Each row below holds a small network's activations on one input, seen along a few directions.
In each table, some parts of the input vary, and every possible input appears once, in random order.
Descriptions start from the smaller parts, as in this example, which fits no table here: one of 8 places around a ring, together with either a single point or one of 9 places along a line or (one of 3 separate values, together with one of 4 places along a line).
Shared parts are said once, and a part with two or three values counts as separate values.
In the rows, 128 means zero.

Other details of the inputs shift rows strongly along two fixed directions, in all tables alike. That doesn't count.
These rows show it; all are for the same input, with only those details redrawn:
[ 91 147 139  90  95 151 149 117 125  99 127 117 143 129 132 127]
[161 108 133 164 127 126 144 136 155 126 169 110 125 117 133 155]
[137 115 142 147 112 139 185 124 157 108 170 102 148 133 136 167]
[173 109 131 170 130 117 135 145 158 137 170 111 114 113 130 154]
[163 109 131 164 126 125 150 137 157 126 171 107 126 120 131 158]
[151 118 126 146 122 127 132 137 148 129 156 115 118 115 129 143]

A family of inputs:
row 1: [142  89 120 184 155 121 150 142 150 124 148 126 129 159 136 162]
row 2: [161 140 116 107 146 108  57 150 117 153 129 141 105  86 113  98]
row 3: [ 46 167 150  76 113 160 209  80  93  96  83 144 181 170 136 126]
row 4: [161 136 101 141 188  97  22 160 118 160 114 176  73  87 103 106]
row 5: [167 100 131 136 141 116 132 142 133 142 145 112 153 128 139 127]
row 6: [154 121 145 150 120 130 208 108 142 143 149 104 174 138 140 145]
row 7: [154 126  94 155 177  96  18 154 127 150 112 165  49  95 104 106]
row 8: [100 144 116  60 146 119  64 138  81 144  77 153 137 115 122  75]
row 9: [ 81 148 135 125 117 138 166  96 109 109  91 141 135 165 130 124]
row 10: [ 71 127 137 100  98 153 138 119 118 102  98 124 136 168 137 119]
row 11: [174 110 129 183 112 123 166 118 147 152 144 108 132 135 133 141]
row 12: [157 116 131 151 171 119 154 140 143 138 173 124 145 108 125 160]
row 13: [164  86 128 167 124 127 143 142 150 139 154 105 138 138 144 142]
row 14: [102 160 114  71 105 132  56 127 103 121  91 143 102 103 116  84]
row 15: [134 133 113 138 134 114  47 141 130 136 111 145  69 110 111 113]
row 16: [ 80 151 140 115  87 147 154  94 110 115  87 129 128 165 128 116]
row 17: [ 84 172 124  57 123 125 113  99  77 143  64 153 148 124 121  81]
row 18: [ 81 130 136  95 143 142 155 125 107 110 109 142 159 162 136 129]
Question: The inputs of row 17 and row 9 match in every part but one. If row 12 is changed in the same way as row 17 into row 9, which row does it become?
Answer: row 7
Question: Describe the family of inputs behind these rows.
Answer: one of 3 separate values, together with one of 6 places around a ring
Question: Which other rows does row 10 become when the choice among 3 separate values takes its other values? List them by row number.
Answer: row 15, row 16
Question: Which other rows does row 11 become when the choice among 3 separate values takes its other values? List them by row number.
Answer: row 13, row 14

A family of inputs:
row 19: [177 101 123 193 162 103 142 135 142 158 148 127 125 133 131 152]
row 20: [143 117 129 155 154 117 152 128 133 134 141 132 140 136 132 146]
row 21: [143 134 118 139 128 120  78 135 128 138 115 140  88 111 116 114]
row 22: [153 126 108 146 132 105  42 143 124 151 110 144  74 104 113 102]
row 23: [ 91 162 131  61  96 143 107 113 102 119  96 135 131 116 121  91]
row 24: [ 61 141 144  91  90 162 180 106 120  86 112 118 155 166 138 129]
row 25: [138 117 127 152 131 124 127 136 144 118 149 123 114 124 130 143]
row 26: [ 87 150 122  79 117 140  73 135 111 113 100 142 105 120 119 100]
row 27: [174  95 126 194 161 109 160 134 147 150 147 127 137 144 136 155]
row 28: [ 76 145 149  71  99 165 192 116 126  91 142 107 175 140 138 141]
row 29: [142 120 131 136 115 129 148 126 138 129 148 109 140 121 133 138]
row 30: [181 105 124 168 145 113 133 143 155 140 170 114 125 102 130 149]
row 31: [ 96 151 124  65 100 137  93 120  97 123  86 134 131 124 127  86]
row 32: [150 139 112 131 149 105  63 132 108 164  92 158  99 115 115  98]
row 33: [108 117 152 141 141 149 230 120 145 108 162 112 181 164 142 176]
Question: Describe the family of inputs behind these rows.
Answer: one of 3 separate values, together with one of 5 places along a line
Question: The inputs of row 20 and row 25 match in every part but the choice among 3 separate values. If row 32 is changed in the same way as row 20 into row 25, which row does it become?
Answer: row 21
Question: Which other rows does row 19 become when the choice among 3 separate values takes its other values? List them by row number.
Answer: row 22, row 29
